These are the activations of a small neural network, seen along a few directions. Each row is one input.
In each table, some parts of the input vary, and every possible input appears once, in random order.
Descriptions start from the smaller parts, as in this example, which fits no table here: ring(5) and (point or ring(11) or (values(3) and line(6))).
Shared parts are said once, and a part with two or three values counts as separate values.
In the rows, zero is written as 128.

Other details of the inputs vary at random and push rows far along two fixed directions, the same in every table; ignore that.

A family of inputs:
x1: [118  21  34 193 130 201  16 117 133 146 158 175 175]
x2: [100 155 183  96 102  80 197 131 155 105 150 126 141]
x3: [155  46  21 176 123 197  32 131 131 144 143 122 143]
x4: [182 170 113 103 186 158  80 140  57 161  51  77  53]
x5: [180 177 115 105 186 166  81 141  55 152  55  79  60]
x6: [176 150  82 126 176 192  72 134  76 146  77  95  77]
x7: [123 131 120 112 130 139 132 128 134 122 135 120 125]
x8: [ 84  23  92 180  94 142  96 111 182 121 193 194 204]
x9: [166 185 128 131 207 149  90 112  52 180  40 115  59]
x10: [111  89 115 164 131 128 112 109 145 145 143 166 156]
x11: [110  86  98 150  81 144 124 125 177  98 186 154 185]
x12: [104  64  98 159  64 127 129 127 190  99 200 154 195]
x13: [115 168 174 102 111 100 180 132 143 100 140 128 138]
x14: [151 182 162  99 151 108 145 142  93 133  86  90  83]
x15: [114 154 188 113  91  64 205 137 157 102 147 121 134]
x16: [137 128 126 130 117 125 140 133 133 120 130 114 121]
x17: [110 152 175  98 110  84 184 135 143 113 138 116 129]
x18: [184 183 113 109 185 171  87 138  58 149  56  83  55]
x19: [122  77  86 138 112 140 102 131 148 131 153 120 143]
x20: [ 93 153 207 127 109  61 204 124 145 111 145 161 146]
x21: [173 192 126  92 187 166  97 135  62 147  57  90  61]
x22: [103 155 185 135 132  74 187 110 145 137 121 160 133]
x23: [105 161 190 133 124  74 186 122 130 123 131 162 139]
x24: [130  22  10 168 113 204  27 125 149 139 169 134 167]
x25: [ 88  52  90 147  69 130 130 122 198 104 209 156 198]
x26: [150 191 161  94 154 122 144 137  92 128  87  98  87]
x27: [ 95 159 200 133 110  58 203 113 147 121 139 163 147]
x28: [108 160 170  95 116 101 180 131 143 108 139 124 134]
x29: [114 158 181 112  97  80 207 132 157 100 147 125 133]
x30: [142  56  30 158 121 204  31 124 135 137 152 139 161]
x31: [156 133 108 142 193 168  68 123  66 173  69 127  79]
x32: [102 146 185  99  98  65 199 136 157 110 149 118 137]
x33: [127 147 156 107 115 104 157 133 134 117 128 118 124]
Each input here is: ring(9) or (line(4) and line(6)).
- Which of the alternatives is x27? => ring(9)

A family of inputs:
x34: [130  93  56 132  90 158  90 127 160 121 169 114 176]
x35: [122  55  72 139  63 145  84 133 192 106 191 136 197]
x36: [160 134 101 145 171 155  87 114  88 166  77 114  77]
x37: [169 147 102 144 163 161  83 128  72 153  83 126  89]
x38: [117  91  62 137  89 162 117 134 166 108 188 115 166]
x39: [170 146 103 151 176 163  90 122  92 159  75 121  89]
x40: [159 128 101 145 178 148  83 131  86 164  75 105  84]
x41: [129  69  83 160 125 138  78 135 119 152 140 132 136]
x42: [122 184 186  96 162 100 172 111 107 142  86 125  85]
x43: [146  71  82 126 106 173  80 141 144 110 146 111 139]
x44: [128  53  53 143  97 186  88 141 160  98 181 121 154]
x45: [126 197 191 104 156 111 154 133  89 120  94 127 105]
x46: [138 197 198 123 141  89 171 139  93 119  94 117  99]
x47: [118 179 187  97 168  94 167 128 105 141  84 116  91]
x48: [ 70 135 197 120  72  63 217 116 185  90 191 187 188]
x49: [ 68 138 210 123  77  53 240 110 209  90 187 185 193]
x50: [104 159 191  92 142  76 176 133 110 136 116 124 109]
- Describe the family of inputs behind these rows. => ring(5) or (values(2) and line(6))
- Start at x41 and move only the line(6) part, one step at a time. The first step leads to x40. Which rows follow, in order? => x36, x39, x37, x46

A family of inputs:
x51: [118  89  92 155  78 142 122 123 177 102 183 151 186]
x52: [135 135 122 144 149 155 113 121 111 130 115 147 122]
x53: [162 132 112 138 147 136  98 139  94 146  95  99  92]
x54: [138 167 168 112 124  87 178 134 129 126 110 101 100]
x55: [111 159 156 124 133 108 156 115 129 130 127 149 140]
x56: [103 171 193  80 117  91 192 134 137 102 137 123 128]
x57: [139 114  81 130 124 173  94 125 135 123 139 126 141]
x58: [108  55  86 173  65 140 102 131 176  99 203 168 208]
x59: [123 123 117 141 142 146  96 116 120 140 123 157 146]
x60: [116  84 102 162  76 133 119 129 169 100 184 155 189]
x61: [139 141 119 102 159 163  91 139  88 132 103 111 104]
x62: [154 135 104 117 153 149 105 131 107 146  98  95  90]
x63: [129 100 112 156 141 140 108 121 122 144 123 142 121]
x64: [106  43  73 165  68 133 114 122 199 114 200 149 194]
x65: [197 144  84 134 198 179  40 148  33 175  42  76  45]
x66: [114 185 210 109 136  84 191 123 122 115 111 149 119]
x67: [ 83 168 223 109 106  28 238 116 161 121 143 145 139]
x68: [107  89 123 150 121 114 114 115 146 143 143 157 156]
x69: [114 102 119 116 119 124 128 132 146 127 144 119 134]
x70: [114 154 173 123  83  83 194 130 162  93 158 138 154]
x71: [112 189 197  76 124  89 199 134 132 103 125 115 114]
x72: [158 117 102 145 184 165  62 124  76 168  73 125  85]
x73: [152 188 162  81 170 113 152 137  88 144  69  78  58]
x74: [126 116 104 136 100 144 127 125 158 109 159 136 159]
x75: [142 131  89 149 160 175  87 118 101 144 110 140 119]
x76: [146 127  85 118 145 179  85 129 113 131 117 114 119]
x77: [121  79  81 167 129 149  96 116 139 146 144 148 145]
x78: [115 153 178  87 136  90 171 138 120 127 115 103 100]
x79: [118  84 103 125 130 143  92 137 124 136 137 120 132]
x80: [139 165 170 116 122  82 176 136 124 126 110 103 100]
- The inputs of x74 and x64 match in every part but one. If x59 is changed in the same way as x74 into x64, which row does it become? => x68
- Describe the family of inputs behind these rows. => values(2) and (ring(5) or line(10))

A family of inputs:
x81: [113 102 104 165 102 130 114 115 149 124 163 160 173]
x82: [116 109 110 147 134 132 118 110 135 143 135 144 139]
x83: [112 119 144 129 121 109 141 115 140 137 138 153 139]
x84: [122 121 133 107 107 117 142 128 153 121 145 121 138]
x85: [125 145 149 127 140 121 150 121 135 130 118 136 123]
x86: [ 97 133 138  87 120 132 135 133 141 108 153 127 154]
x87: [134 152 139 119 126 131 155 131 128 114 129 129 117]
x88: [136 120  88 133 107 154 109 127 146 116 148 124 153]
x89: [137 148 138 101 118 119 142 133 133 120 127 115 123]
x90: [125  95 113 133 121 140 117 127 137 124 140 127 127]
x91: [131 140 124 109 133 122 138 133 127 134 117  97 110]
x92: [132 103 113 140 138 148  99 121 133 139 123 141 131]
x93: [127 141 135 135 146 111 134 126 109 146 114 129 113]
x94: [140 145 136 128 134 129 140 141 109 123 120 113 111]
x95: [119 129 128 135 134 126 134 113 132 141 131 149 134]
x96: [151 116  94 140 168 152  67 130  80 166  90 120  96]
x97: [120 125 132 127 116 130 152 126 147 116 147 135 131]
x98: [ 96 127 146 101 125 138 140 134 132 103 153 141 145]
x99: [115 104 138 125 112 112 147 134 142 120 144 125 126]
x100: [142 136 129 118 130 140 128 133 116 121 120 126 110]
x101: [125 126 116 116 121 128 135 125 144 125 135 109 131]
x102: [138 153 139 105 113 120 140 133 131 115 126 112 126]
x103: [131 153 146 129 136 123 149 124 132 123 118 140 127]
x104: [128 105 106 132  92 131 111 132 151 113 157 124 159]
x105: [136 144 125 113 132 118 135 140 122 131 120  97 112]
x106: [118 122 139 129 136 112 131 115 125 143 120 137 122]
x107: [135 150 145 132 135 116 123 124 105 137 110 133 118]
x108: [121 125 154 126 137 105 143 129 131 135 114 126 116]
x109: [141 135 142 122 131 123 133 143 107 124 118 113 108]
x110: [126 135 133 138 106 126 146 132 137 106 146 130 138]
x111: [143 159 124 106 130 134 138 131 126 124 119 110 118]
x112: [135 124 106 141 114 153 124 128 134 111 143 134 138]
x113: [125 138 140 120 131 123 156 126 131 121 126 117 111]
x114: [ 71  52  87 149 100 157  89 114 168 118 200 189 214]
x115: [122 126 141 146 122 114 142 131 139 122 137 138 147]
x116: [127 120 128 108 121 115 132 135 135 132 127 104 119]
x117: [128 108 115 120 113 118 119 140 137 128 140 110 133]
x118: [114  95 117 142 127 121 113 120 131 147 133 142 135]
x119: [122 139 136 131 148 114 137 120 114 150 110 128 110]
x120: [124  84  87 154 117 151  87 116 138 138 149 163 159]
x121: [118 116 132 110 109 111 142 127 153 122 143 113 136]
x122: [165 136  83 125 155 168  76 141  91 146  98  89 104]
x123: [135 128 139 120 134 119 134 142 111 127 118 111 100]
x124: [163 141  93 151 166 175  69 128  88 145  87 117 105]
x125: [142 114 108 140 120 151  99 135 117 119 131 124 126]
x126: [155  81  64 158 164 181  36 134  97 159 101 121 112]
x127: [133 148 154 128 128 118 140 126 128 119 116 137 127]
x128: [136 136 140 112 135 132 136 131 119 127 117 121 102]
x129: [124 129 117 141 128 132 127 116 132 135 136 154 143]
x130: [143 149 139 119 127 135 135 134 113 115 116 121 109]
x131: [115 114 114 122 101 127 142 124 167 117 161 130 156]
x132: [128 150 150 127 126 112 139 120 119 130 119 143 127]
x133: [125 147 147 137 134 106 146 127 115 137 123 135 129]
x134: [140 147 149 133 136 122 123 130 114 127 107 126 119]
x135: [115 114 129 131 116 120 152 131 143 120 145 124 127]
x136: [135 162 136 133 139 127 135 118 111 134 111 138 121]
x137: [113 112 148 132 124 110 142 120 149 126 133 138 137]
x138: [103 137 150 107 149 140 124 128 122 120 127 144 140]
x139: [123 105 114 152 131 129 117 130 137 132 135 135 139]
x140: [136 139 143 109 116 107 139 143 125 124 127 104 126]
x141: [120 135 148 131 140 111 150 126 133 134 116 126 118]
x142: [129 141 140 130 150 126 137 120 125 135 107 124 113]
x143: [132 143 153 123 133 117 142 126 130 125 117 140 125]
x144: [158 127  71 137 136 175  70 133 109 134 116 102 123]
x145: [133 158 147 134 131 124 147 124 130 118 117 136 130]
x146: [134 139 145 131 139 111 126 130 103 144 111 130 118]
x147: [121 117 150 140 117 106 138 134 138 123 136 138 146]
x148: [127 136 140 126 128 114 154 139 124 121 130 115 111]
- Describe the family of inputs behind these rows. => line(4) and (point or (values(2) and ring(8)))
- The inputs of x91 and x141 match in every part but the line(4) part. If x116 is changed in the same way as x91 into x141, which row does it become? => x108
- The inputs of x132 and x102 match in every part but the line(4) part. If x81 is changed in the same way as x132 into x102, which row does it become? => x144
- Change only the line(4) part in x89. List by row number the other rows that result. => x100, x120, x143
